Look-ups in named tables: a row name and a column name give one cell, copied from the table.

nuzi.csv
,vepazok,ris
tep,3339,3170
loluk,1669,3209
nopipan,3643,3134
vifiz,3032,7620

vepazok of nopipan: 3643
ris of nopipan: 3134
vepazok of loluk: 1669
ris of tep: 3170
vepazok of tep: 3339
vepazok of vifiz: 3032
ris of vifiz: 7620
ris of loluk: 3209
Row with the largest vepazok: nopipan

vopet
|  | nodebuf | daleg | nodez | gufulu | rom | ros | venali |
|---|---|---|---|---|---|---|---|
| kuv | 3.33 | 6.38 | 3.82 | 4.15 | 5.13 | 1.81 | 3.00 |
| forizig | 6.42 | 4.50 | 4.21 | 3.51 | 3.47 | 3.54 | 1.89 |
| ganiz | 2.74 | 7.93 | 4.07 | 3.54 | 6.67 | 2.98 | 2.80 |
| vufosa | 7.65 | 5.10 | 3.77 | 5.30 | 2.07 | 4.32 | 0.58 |
| gizalef | 3.81 | 5.65 | 4.70 | 1.53 | 6.49 | 3.99 | 3.35 |
| diput | 0.99 | 6.34 | 3.86 | 3.36 | 6.54 | 3.39 | 4.62 |

gufulu of forizig: 3.51
rom of kuv: 5.13
nodez of forizig: 4.21
ros of forizig: 3.54
rom of forizig: 3.47
daleg of kuv: 6.38
venali of vufosa: 0.58
ros of gizalef: 3.99
gufulu of vufosa: 5.30
venali of forizig: 1.89
daleg of forizig: 4.50
ros of ganiz: 2.98
venali of kuv: 3.00
gufulu of kuv: 4.15
nodebuf of vufosa: 7.65
gufulu of gizalef: 1.53

mave =
	tuz	malit	pigu
mopad	89.203	57.291	86.994
mizevet	59.616	48.753	93.722
nuviru	59.723	28.596	19.271
ruze	82.866	81.267	21.679
mopomo	70.960	85.001	87.714
dumir	49.206	21.943	32.566

mopad, malit: 57.291
dumir, pigu: 32.566
mizevet, tuz: 59.616
dumir, malit: 21.943
mizevet, malit: 48.753
mopomo, malit: 85.001

kosa =
|  | leso | setogeb | lem |
|---|---|---|---|
| sufa | 70043 | 69784 | 77894 |
| biz | 29287 | 31325 | 29331 |
| rovotid | 34966 | 34780 | 33324 |
| tisafo | 31297 | 30593 | 29337 |
| mon | 38774 | 40005 | 39842 |
| zedeg | 25400 | 24288 | 22815 |
| gaz | 45867 | 47931 | 48465 |
| reko | 30771 | 31486 | 29712 |
| nadevo | 71700 | 70830 | 79624 |
| koronup | 55301 | 53831 | 57755 |

lem of koronup = 57755
lem of sufa = 77894
lem of biz = 29331
leso of sufa = 70043
setogeb of zedeg = 24288
lem of reko = 29712

porabag =
,tevilo,sokuv,tofakam,sufo,dor,viruzup
zulip,224,216,226,210,17,224
fiv,232,220,188,210,15,224
gak,228,242,235,216,32,215

dor of zulip = 17
tofakam of gak = 235
sokuv of zulip = 216
tevilo of fiv = 232
dor of gak = 32
tevilo of zulip = 224

tegisok:
cols = lizusuz, sopalu, damuvuf, sol, bodap
megor: [15.078, -52.143, 40.041, -50.525, -72.549]
gezet: [10.900, -6.202, 20.395, 28.085, -19.663]
veb: [10.645, -4.407, 18.011, 27.511, -17.527]
kolo: [1.882, 4.924, 2.635, -1.289, 0.628]
guku: [9.233, -1.316, 14.903, 17.706, -12.681]
zas: [4.744, -20.276, 37.192, 70.870, 39.865]
susip: [-61.367, 0.046, -55.777, -57.600, 24.459]
sen: [18.671, -56.084, 51.111, -46.287, -75.561]

What is the lizusuz of zas in tegisok? 4.744
What is the bodap of gezet in tegisok? -19.663
What is the damuvuf of sen in tegisok? 51.111
What is the bodap of kolo in tegisok? 0.628
What is the lizusuz of guku in tegisok? 9.233
What is the lizusuz of sen in tegisok? 18.671
What is the bodap of guku in tegisok? -12.681
What is the damuvuf of veb in tegisok? 18.011
What is the sopalu of guku in tegisok? -1.316
What is the sopalu of zas in tegisok? -20.276
What is the bodap of zas in tegisok? 39.865

dib:
	feziv	zit	nir	muv	pered	lib	vov
dudeg	197	104	102	107	103	189	106
mela	44	253	254	244	245	49	254
lifa	214	85	85	94	89	209	87
zegom	232	68	66	78	71	225	69
nilu	204	95	94	100	99	200	94

vov of lifa is 87
muv of zegom is 78
zit of zegom is 68
pered of dudeg is 103
vov of zegom is 69
feziv of mela is 44
nir of lifa is 85
zit of lifa is 85
zit of mela is 253
muv of mela is 244
pered of nilu is 99
muv of nilu is 100
muv of lifa is 94
lib of zegom is 225
vov of mela is 254
vov of dudeg is 106
nir of nilu is 94
feziv of zegom is 232

bepug
        meb  vige  dotalu  tefemul  vug  midipiz  fakorod  sezi  deso  lof
tun     481   478     816      631  684      626      610   220   802  542
ralal   720   717     394      567  516      580      591   976   397  659
tem     722   725     392      573  518      584      597   983   400  665
fulelo  699   702     407      572  517      588      599   931   413  654

vug of fulelo is 517
deso of tem is 400
lof of tun is 542
dotalu of fulelo is 407
vug of tem is 518
deso of ralal is 397
fakorod of ralal is 591

Table vol
|  | nokiti | popi | pemevo | vobe | rufer | takabuk | foriti |
|---|---|---|---|---|---|---|---|
| relasu | 6402 | 6126 | 5224 | 5676 | 5037 | 5724 | 6668 |
| gesutuk | 6051 | 5235 | 5137 | 6579 | 5758 | 5050 | 4066 |
| zud | 4957 | 5171 | 4487 | 6810 | 3797 | 6706 | 4195 |
| retane | 4332 | 5645 | 5658 | 6545 | 4825 | 7618 | 6481 |
| gudib | 6546 | 4728 | 4233 | 5237 | 5389 | 3900 | 5862 |
| kidog | 3615 | 3941 | 6808 | 6707 | 4077 | 4059 | 4128 |
| buna | 5558 | 3602 | 6918 | 6301 | 6187 | 5621 | 3426 |
| keka | 6739 | 1049 | 5260 | 6282 | 4854 | 3815 | 7789 |
| dizefer | 8028 | 3351 | 7210 | 3128 | 6507 | 5894 | 6966 |
| matilum | 4979 | 5804 | 8616 | 7373 | 6052 | 5050 | 4003 |
| pefe | 6797 | 3999 | 6139 | 3552 | 8077 | 4899 | 6799 |
| pavulon | 4842 | 6966 | 7942 | 4385 | 5028 | 5866 | 2558 |

vobe of gudib: 5237
vobe of kidog: 6707
takabuk of keka: 3815
vobe of keka: 6282
rufer of matilum: 6052
foriti of kidog: 4128
vobe of zud: 6810
Row with the largest vobe: matilum

